These are the activations of a small neural network, seen along a few directions. Each row is one input.
Each table varies a few parts of the input and shows all the possible inputs, shuffled.
Descriptions start from the smaller parts, as in this example, which fits no table here: one of 2 separate values, together with either a single point or one of 11 places along a line or (one of 4 places along a line, together with one of 5 places around a ring).
Shared parts are said once, and a part with two or three values counts as separate values.
In the rows, zero is written as 128.

A family of inputs:
x1: [131 104  93 183 152 128  57  40 100  96 144 144 138 137 181 113 141 171
 108]
x2: [ 73 102  84 153 155  47  75  64 115 121 141 124 112 160 182 132 156 149
 114]
x3: [ 98 155  84  89  79  84 129 107 150 162 175 108  31 142  85 100 132 153
 156]
x4: [137  60 165 147 154 145 140 163 139 112  98 197 171 151 183 163 134  93
  94]
x5: [146 147 167 106 119 176 218 184 149 133 102  90 141  72  74 134  98 107
 141]
x6: [110 193 106  58  74 104 156 136 119 120 181 111  59 144  82 137 117  79
 125]
x7: [119  95 192 192 148 160 153 153 133 104  53 146 186 124 173 176 122 119
 117]
x8: [117  83 171 146 165 101 123 139  73 101 159 141 157 175 176 165 127  67
 109]
x9: [141 143 155  74 113 123 172 210 124 129 174 111  76 173  77 119 101  88
 136]
x10: [159 117 137  62 127 166 210 195 154 145 154 142 126 113  78 123 111  81
 120]
x11: [155 168 102 100 105 138 116  96 128 180 124 104 124  72  75  71 107 171
 170]
x12: [156 153 110 109 132 158 151 177 171 152 100  71 164  68  61  98 137 152
 146]
x13: [143 158  77 113  92 147 101 112 141 126 163 125  55 119  80  64 122 185
 137]
x14: [141 108 143 196 175 160  98 101 136 140  88 111 223  94 166 166 152 145
 123]
x15: [135 121 130 182 144 121  54  63 115 147  70 153 174 121 181 115 127 185
 145]
x16: [ 86 142 131 137 115  89  96 109 100  82 121 169 112 184 193 171 162 103
 107]
- Changing only one part turns x5 into x7. The same change can be made to x9. Which row results? => x8
- What do these inputs look like to the network? => one of 2 separate values, together with one of 8 places around a ring
- Change only the choice among 2 separate values in x1. List by row number the other rows that result. => x13
- Change only the choice among 2 separate values in x15. List by row number the other rows that result. => x11

A family of inputs:
x17: [123  78 144 128 126 138 148 163 130 110 150 173 128 165 139 152 130  89
  89]
x18: [ 80 151 109 115 114  70 112  98  98 107 139 144  91 154 154 137 134 103
 124]
x19: [140 117 147 157 139 167 137 135 154 152  71 138 198  83 140 156 148 134
 132]
x20: [131 116  82 147 139 123  92  84 137 101 134 129  98 121 139  84 122 177
 119]
x21: [150  94 129 156 165 165 144 147 148  92 103 140 152 112 139 117 107 135
 100]
x22: [127 161 101 139 127 133  94  67 134 141 109 121 141 105 147 127 158 179
 141]
x23: [149  86 126 122 168 141 141 169 124  92 142 148 159 143 134 120 121  98
  85]
x24: [119 144 180 146 128 127 146 154 113 107 103 104 166 136 148 188 134  86
 122]
x25: [145 209  86  36  58 133 169 158 164 170 178  79  28 108  12  79  97 136
 163]
x26: [161 175 152  39  82 175 232 245 166 149 143 101  72 102  20  94 106 109
 161]
x27: [ 92 168 133 138 117  82  91 104 111 136 128 102 108 172 147 159 137 126
 144]
x28: [115 112 105 120 123  94  93 103 116 123 181 158  71 177 155 123 140 123
 122]
x29: [102 147 128 153 134  99 110  71 109 163 133  91 133 129 141 143 142 154
 160]
x30: [126 114 181 157 156 140 154 130 121 155 104  98 189 103 143 173 129 112
 146]
x31: [107 117 162 113 131 110 166 156 106  93 110 147 140 144 157 168 123  69
 106]
x32: [123  93  76 125 132  92  86 111 125 118 168 140 110 150 127  86 141 139
 112]
x33: [172 105 160 157 155 178 119 134 131 145  91 149 188  99 137 116 105 145
 138]
x34: [143 119 103 155 110 137  70  75 117 152 117 140 133 101 124  82 127 190
 140]
- What do these inputs look like to the network? => one of 2 separate values, together with either a single point or one of 8 places around a ring
- Change only the place on the ring of 8 in x23. List by row number the other rows that result. => x17, x19, x21, x24, x30, x31, x33

A family of inputs:
x35: [129 141 148 125 125 143 152 140 132 152 126 108 144 123 114 133 127 122
 147]
x36: [108 147 118 105 125 122 122 114 121 126 124 116 114 137 119 115 126 142
 130]
x37: [105  58 146 220 182 126  81  65 116  98  75 176 208 131 240 180 159 138
  91]
x38: [137 128 119  98 136 133 141 151 133 118 158 134 116 142 117 122 120 119
 116]
x39: [113  78 130 223 196  92  37  56  87 101  88 149 215 140 234 168 145 130
  91]
x40: [128 146 122 108 120 117 147 150 140 124 135 119 116 135 125 149 128 108
 120]
x41: [135 153 124 125 117 146 125 118 123 132 122 134 125 118 119 119 130 147
 146]
x42: [122 117 100 112 128 111 128 132 144 144 147 136  98 120 113 113 120 123
 117]
x43: [117 152 125 140 107 115 124 119 125 126 135 113  96 136 121 124 138 142
 145]
x44: [132 141 115  96 124 124 140 148 137 119 127 134 113 133 127 134 119 108
 118]
x45: [126 153 136 127 125 139 137 117 127 134 135 107 134 121 116 134 137 140
 157]
x46: [135 123 150 126 111 132 153 156 127 124 126 104 130 127 114 140 128 106
 132]
x47: [136 138 120 118 127 142 133 113 130 129 145 127 138 107 103  99 126 148
 133]
x48: [123 131 116 123 130 124 120 122 133 116 150 117  99 130 116  97 125 150
 138]
x49: [143 121 139 122 103 139 141 156 122 122 114 132 121 126 115 126 123 113
 122]
x50: [147 105 124 120 121 134 140 163 145 122 129 121 123 113 106 116 120 120
 109]
x51: [138 133 140 121 128 149 137 137 139 140 106 128 139 135 115 116 112 126
 150]
x52: [144 125 143 113 140 150 138 149 135 147 139 131 137 114 108 112 127 142
 136]
x53: [117 133 114 114 110 115 128 124 122 144 134 147  95 133 122 123 123 117
 131]
x54: [125 139 130 125 106 105 136 129 121 142 145 128  98 139 118 139 126 120
 131]
- What do these inputs look like to the network? => either one of 2 separate values or (one of 3 separate values, together with one of 6 places around a ring)
